Each row below holds a small network's activations on one input, seen along a few directions.
In each table, some parts of the input vary, and every possible input appears once, in random order.
A made-up example of a description, with smaller parts first: ring(8) and (point or ring(11) or (values(3) and line(4))).
Shared parts are said once, and a part with two or three values counts as separate values.

Other details of the inputs shift rows strongly along two fixed directions, in all tables alike. That doesn't count.
These rows show it; all are for the same input, with only those details redrawn:
[-46  14   1   0 -10 -16 -28 -13   5 -22  -6 -38  -6 -25]
[-21   9  17 -33   2 -13   1 -30  22  28 -30 -13  13 -16]
[ 43   4 -12  -1   6   4  10  22  -6  33 -15  -2  23 -10]
[-47  14   6  -8  -8 -17 -24 -21  11 -14 -11 -35  -4 -24]
[ 14  10 -29  34  -8   1 -23  38 -24 -22  11 -29   2 -20]
[ -3   6  15 -35   6 -10  10 -24  20  40 -32  -6  19 -13]
[ 62   1 -13  -4  10   8  20  28  -8  47 -18   7  30  -6]

Table:
R1: [-13  17  34 -34  12 -18  -1 -24  32  32 -15 -20  -7   4]
R2: [-52  -3   4  -3 -11   1 -25 -32  -2 -37   0 -17 -17  -9]
R3: [ 19  -5 -18  32 -10  13   2  36 -28 -38  20   8 -10   9]
R4: [-12  -6  23 -25  13   0  19 -35  21  25 -14  27  11  11]
R5: [-66  10   1  -1 -20 -16 -37 -13   4 -32  -1 -42 -15 -34]
R6: [ 27  11 -24  28  -5   0 -15  36 -26 -14  10 -27   4 -13]
R7: [-42   2  15  -2  -6 -12  -6 -23   9 -34   4  -6 -20  12]
R8: [-16 -11  25 -28   8   2  16 -29  26  30  -5  34  10   5]
R9: [-26  -3  24 -24  12 -10  13 -40  27  13  -8  17   0  13]
R10: [  3   2 -32  35 -19   7 -31  46 -28 -24  18 -25  -4 -29]
R11: [-52  -4   7   7 -10  -3 -20 -25  -2 -39   4 -12 -16  -3]
R12: [-26  -9  24 -26  -4   0  11 -37  12   4 -20   8   0   8]
R13: [ 63  -3   1  -4   2  20  29  18   1  24  12  19 -11  10]
R14: [-53   2   7   6  -6 -19 -20 -14  19 -33  27  -2 -24   4]
R15: [-23  -9  20 -41  -7   5  13 -40  12   6 -25   8  -3   0]
R16: [-15  -7  21 -25  11   1  18 -33  24  29  -9  31  11   7]
R17: [71 -7 -4  0 11  4 39 27 -5 30 -3 34 10 38]
R18: [-20   0  18 -23  11 -16  14 -30  31  19  -1  22  -2  16]
R19: [ -6  -6 -25  46  -7  13 -23  25 -27 -47  29  -8 -10  -4]
R20: [ 18  -4 -19  39  -2  12  -6  29 -27 -31  22   7  -5  10]
R21: [-21  -9  26 -29   9  -6  16 -32  32  26  -1  29   3   9]
R22: [-39  17   8  -3  -8 -19 -27 -16  -1 -25  -7 -43 -13 -15]
R23: [ -3  -4 -34  45 -10  18 -33  26 -32 -52  30 -16 -13 -11]
R24: [-17 -12  25 -34  -4   2  22 -33  13  10 -23  17   1   7]
R25: [  7  -2 -21  46 -11  11 -13  35 -32 -52  26  -4 -14   9]
R26: [ -4  -3  26 -36   4 -16  31 -26  26  16 -16  22  -6  27]
R27: [-59  12  -1   1 -15 -17 -33 -11   1 -29  -4 -41 -11 -28]
R28: [  4  -1 -26  26 -16  10 -23  38 -20  -9  11 -16   0 -28]
R29: [ 33 -17 -10  -4   3  25   8  10  -6  26   6  26  13  -2]
R30: [ 51  -9 -10   8  17  12  27  22  -1  30  12  39  15  18]
R31: [ 23   9 -28  30  -5   3 -17  39 -22 -12   7 -24   6 -18]
R32: [ 68 -12  -3  -3   9  13  44  27  -9  25  -3  39  10  28]
R33: [52 -5 -5  2 18  1 29 16  4 30  4 33 11 29]
R34: [ 30  21 -19  32   7  -5 -14  40 -22 -14  13 -31  -5   3]
R35: [-54  -2  -2   1  -9   4 -29 -26   3 -31  11 -11 -14 -17]
R36: [ 21  -2 -20  39   1   6  -4  31 -23 -31  25   5 -10  14]
R37: [-52  -5   7   1  -5  -1 -16 -27   9 -21   9  -1  -8  -9]
R38: [ 68 -16 -11  -7   4  28  29  17 -19  32 -14  28  19  14]
R39: [ 41 -20  -4  -1   7  21  22  15  -3  36   5  38  20   6]
R40: [-14  19  29 -32  13 -21   4 -28  27  29 -19 -22  -1   6]
R41: [ 18  18 -24  40  -3  -3 -23  43 -32 -33  14 -41 -11  -6]
R42: [70 -7 -7  3 17  4 36 25 -4 34 -1 36 12 35]
- What is each input in this table made of? => point or line(11) or (line(5) and line(6))
- Which other rows does R32 become when the line(5) part takes its other values? List them by row number. => R3, R15, R24, R26
- Which other rows does R3 become when the line(6) part takes its other values? List them by row number. => R4, R8, R16, R20, R25
- List by row number the other inputs of the same sort as R1. => R5, R6, R10, R22, R27, R28, R31, R34, R40, R41

Table:
R43: [-54   9  31 -32  -5 -17  -5 -50  25 -12 -16 -19 -18  -1]
R44: [ 19  -4  -9  12  -2  11  -1  15 -17 -10   4   0  -1   5]
R45: [ 30  -5 -20  25   4  16  -1  29 -18  -2  18  12   6   2]
R46: [-57   5  30 -35  -8 -10  -7 -50  20 -12 -19 -17 -16  -6]
R47: [17  3 -9 19  5 -4  4 21 -8 -8 10  4 -2 14]
R48: [-37  10  -1  19 -10 -17 -23   1  -5 -51  15 -26 -24   5]
R49: [ 23  -4  19 -30  12  -1  28 -22  15  38 -22  19  12  17]
R50: [ 31   0 -16  26   4   1   2  38  -7   1  25  11  -2   8]
R51: [-9 -9 -3  2 -5  6  0 -5 -6 -6 -5  7  5 -4]
R52: [ 10  13  15 -34   8 -11   7 -12  16  57 -39 -20  28 -23]
R53: [ -4  -2  21 -29  14  -5  18 -31  26  34 -12  21  11   9]
R54: [ 11  -8  14 -24  11   6  21 -20  10  33 -19  21  14  10]
R55: [ 13 -11  16 -30  11   8  21 -18  20  49 -11  29  14   4]
R56: [ 33 -10 -21  19  -7  17   4  28 -27  -9   4   7   7   0]
R57: [-34  13   0  15 -13 -16 -21   3  -4 -51  12 -31 -29   1]
R58: [ 14  -3  15 -21  14  -1  23 -20  15  33 -15  20  11  15]
R59: [ 43  15 -30  17   2   0 -14  44 -19  20  -5 -30  18 -24]
R60: [-81  13  13   4  -7 -27 -30 -28  19 -48  16 -24 -26  -4]
R61: [ 16  -3 -10  18   3   5  -3  18  -2   1  22   9  -3   1]
R62: [ 10 -10 -17  16  -4  13  -1  16 -13  -6   9  13   8  -6]
R63: [-32  -6 -19  30 -18   6 -30  14 -13 -43  27 -10 -14 -19]
R64: [ 37  -7 -19  15 -10  18   7  30 -27  -8   1   3   3  -3]
- What is each input in this table made of? => values(2) or (line(4) and line(5))

Table:
R65: [ -9   9 -12  11 -14  -7 -15  16 -15 -30  -4 -32 -12  -4]
R66: [-24  12 -13  36 -13 -11 -31  35 -12 -36  32 -28 -15 -21]
R67: [-95  18   7   2  -9 -33 -48 -32  20 -44  11 -40 -23 -22]
R68: [  4 -22  25 -39   7  20  21 -33  14  45 -18  35  17   6]
R69: [ 15   9  -9  17  -3   1  -8  25 -16 -18   0 -25  -6  -2]
R70: [ 12   7 -28  24 -14   8 -26  32 -15 -28  28 -26 -22 -20]
R71: [-72  15  16 -22   4 -29 -25 -45  28 -12  -6 -26  -9 -13]
R72: [-56   1  33 -25   2 -18  -1 -42  41   8  -4   9  -8   5]
R73: [-53  14  35 -35   0 -20  -6 -49  27   0 -25 -27  -6  -6]
R74: [ 33 -13  -7   0   1  24   4  11 -15  34  -7  10  19 -12]
R75: [  9   2 -15  33 -11   2  -9  29 -30 -48  19 -13 -21   9]
R76: [-59   6  29 -15  -1 -19 -11 -45  21 -26  -4 -13 -21   6]
R77: [ 19   5  17 -34  19 -11  20 -23  21  54 -25  11  23   7]
R78: [  5  -1 -35  38 -15  10 -22  32 -30 -34  14 -16   2 -22]
R79: [ 52  -4   9 -10  14   8  35   5  -2  31 -11  26  11  24]
R80: [-66  -1  27 -35  -2  -5 -10 -57  24  13 -25 -10   3 -24]
R81: [-13  18  -7  19  -3  -7 -21   8  -8 -24  11 -29  -8  -5]
R82: [-61  -3  22 -40 -13 -15  -8 -56  25   2 -32 -13   2 -21]
R83: [30 -8  3  6  5  4 23 24  5 24 14 26  6 11]
R84: [41  5 -1  0 10  1 11 17 -5 22 -9 -2 14  5]
R85: [  2 -13 -15  23  -3  23  -7  18 -20 -19  18  12   1  -4]
R86: [ 26  -4   9 -12  18  -3  23 -13  12  31  -6  25  11  22]
R87: [ -1   0 -27  44  -1  -3 -18  31 -12 -36  36  -1 -13   6]
R88: [16  3  4  3  8  1 13 -2  2  7  4 11 -1 19]
R89: [ 35  -6 -11   5  17   2  18  12   3  21   8  24  10  20]
R90: [ 12   2 -23  34 -14   2  -9  36 -32 -48  17 -11 -22  11]
R91: [ 44   2  -3  -5   2   4  19  20 -11  20 -16  -5  11   6]
R92: [  6 -12 -30  35 -19  12 -16  30 -30 -48  22   1  -7  -3]
R93: [  7  -6  13 -32   0   6  16 -23  23  21  -1  17 -11   4]
R94: [ 37 -17  -1 -14   9  22  31   2  -2  36 -12  44  25   8]
R95: [40 -3  4  0  7  7 23 13 -8  9 -6 15  0 21]
R96: [  3  -2 -22  22  -7  13 -13  19 -19 -12   4  -6   7 -21]
R97: [ 40 -18  -3 -16   5  17  33   1  -2  34 -13  42  26   9]
R98: [ 19   4  10 -17  12  -5  12   5  18  49 -12  16  18  -1]
- The inputs of R86 and R77 match in every part but one. If R68 is changed in the same way as R86 into R77, which row does it become? => R74
- What is each input in this table made of? => values(2) and (point or line(5) or line(11))

Table:
R99: [-39  -7   3 -17 -10   5 -16 -23  10  15 -11  -4  14 -39]
R100: [-51  27   5   8  -4 -29 -41  -4  11 -20   3 -55 -12 -23]
R101: [ 13   0 -42  41  -2   9 -30  48 -25  -7  21 -10  15 -30]
R102: [ 16   8 -27  56  12  -3 -14  43 -10 -27  50   6 -11  14]
R103: [ 28   1 -27  22 -21  24 -19  42 -32 -20  15 -28  -9 -27]
R104: [-31  14  25 -17  13 -29   4 -33  13  -2 -25 -14   4  20]
R105: [-44 -19  27 -32   0   2  11 -46  36  19   2  36   0  -1]
R106: [ -9 -15  18 -52  -5  16  10 -38  18  55 -33  11  18 -27]
R107: [ 53   5  17 -23  17 -11  38   3  22  45  -3  25  -2  33]
R108: [ 90   3 -10 -11   1  17  30  45 -13  55 -18   0  16  -4]
R109: [  7  11   7  -6   4 -19  11  -9  -5 -13 -20 -16  -3  21]
R110: [-41  -8  14 -23   9  -9   8 -45  14  10 -28  21  23   7]
R111: [-32  28 -17  31 -18 -22 -48  22 -10 -55  17 -69 -28 -25]
R112: [-36   8  29 -21  -9 -14   1 -25  25 -20   7  -9 -39   9]
R113: [ 76   6 -22  10  26   7  16  41  -6  64  -8  12  41  -6]
R114: [-62 -12   6   1 -13   1 -14 -36  -5 -37 -10   2   4  -9]
R115: [ 10 -10 -33  50   3  10 -15  44 -14 -25  50  22  -4   6]
R116: [-49  21  -3  41  -4 -28 -40  16   3 -64  49 -33 -41   9]
R117: [-30 -20  21 -34  -8  13  12 -52   4   3 -32  18   7   2]
R118: [-37 -20  22 -25  -8  11   2 -39  23   0   8  24 -16   0]
R119: [ 85 -17  -4  -6   4  32  41  31  -7  35  11  43   0  21]
R120: [ 35   4 -19  31 -11   7   4  39 -39 -42   2 -17 -13  14]
R121: [ 51 -12 -11   2  -6  26  23  18 -31  -6 -13  13   5  13]
R122: [ -4   3  21 -26  27 -16  27 -40  18  36 -36  20  30  22]
- The inputs of R102 and R122 match in every part but one. If R112 is changed in the same way as R102 into R122, which row does it become? => R120
- What is each input in this table made of? => values(3) and ring(8)
- Which other rows does R103 become when the values(3) part takes its other values? List them by row number. => R119, R121
- Which other rows does R110 become when the values(3) part takes its other values? List them by row number. => R101, R115

Table:
R123: [ -3   4 -17  24  -2   1 -18  17 -15 -19   9 -15   1 -10]
R124: [-24   2  16 -10   1 -10  -1 -17  13  -5  -1  -1  -9   8]
R125: [-20   3 -16  26 -12   3 -28  14 -16 -34  14 -23  -8 -17]
R126: [-41   3  -3  14 -12  -8 -24  -8  -2 -46  16 -18 -24  -2]
R127: [ 5  2 -5  2 -2 -1 -3  8  0  5  2 -6  1 -9]
R128: [  6  -2  26 -35  13  -6  30 -29  25  39 -22  23  10  16]
R129: [ 30  -3  -5  -3   1   7  13  14  -8  19 -13   6  15  -2]
R130: [  9  -8   8 -14  11   2  17 -13   8  24 -10  23  13  11]
R131: [-26   0   9  -8   1  -9  -2 -20  13  -6   1   5  -4   4]
R132: [ -9  -2  26 -32   9  -5  19 -36  23  24 -17  14   3  11]
R133: [ 31 -10 -14  16   2  16   8  22 -16   4  10  18   7   6]
R134: [ 71   1 -25  25   7  16  11  48 -26  15   8   5  13   4]
R135: [-45   1  -1  15 -13  -1 -26  -7  -2 -43  21 -13 -23  -9]
R136: [ 11  -1  19 -41   8  -5  22 -26  21  46 -30  10  14   3]
R137: [-45   1  -1  15 -15  -6 -21  -7  -6 -49  12 -16 -19  -6]
R138: [-22  10  10 -11   1 -13  -5 -15  11   0  -9 -16  -4  -5]
R139: [  7   6   0   2   1  -5  -3  10  -2   5  -1 -11   0   0]
R140: [ 70  -4 -28  22   3  20  11  49 -29  14   5   7  14   3]
R141: [ 20   4 -18  19   1   1  -6  25 -12  -2   9  -5   6  -5]
R142: [ 2 -4 -2  3 -1  2  2  4  2 -3 10  9 -4  3]
R143: [-31  -3  23 -32   1  -6   8 -41  20   7 -15   7  -4   5]
R144: [  4   0  -3   1  -3   6  -5   7  -3   5   1  -4   2 -11]
- What is each input in this table made of? => values(2) and (ring(5) or line(6))
- The inputs of R144 and R135 match in every part but the values(2) part. If R129 is changed in the same way as R144 into R135, which row does it become? => R137
- Which other rows does R135 become when the ring(5) part takes its other values? List them by row number. => R130, R131, R133, R142
- A walk changes only the line(6) part. It starts at R129 and steps to R140. List the rest of the walk in order. => R136, R134, R138, R139
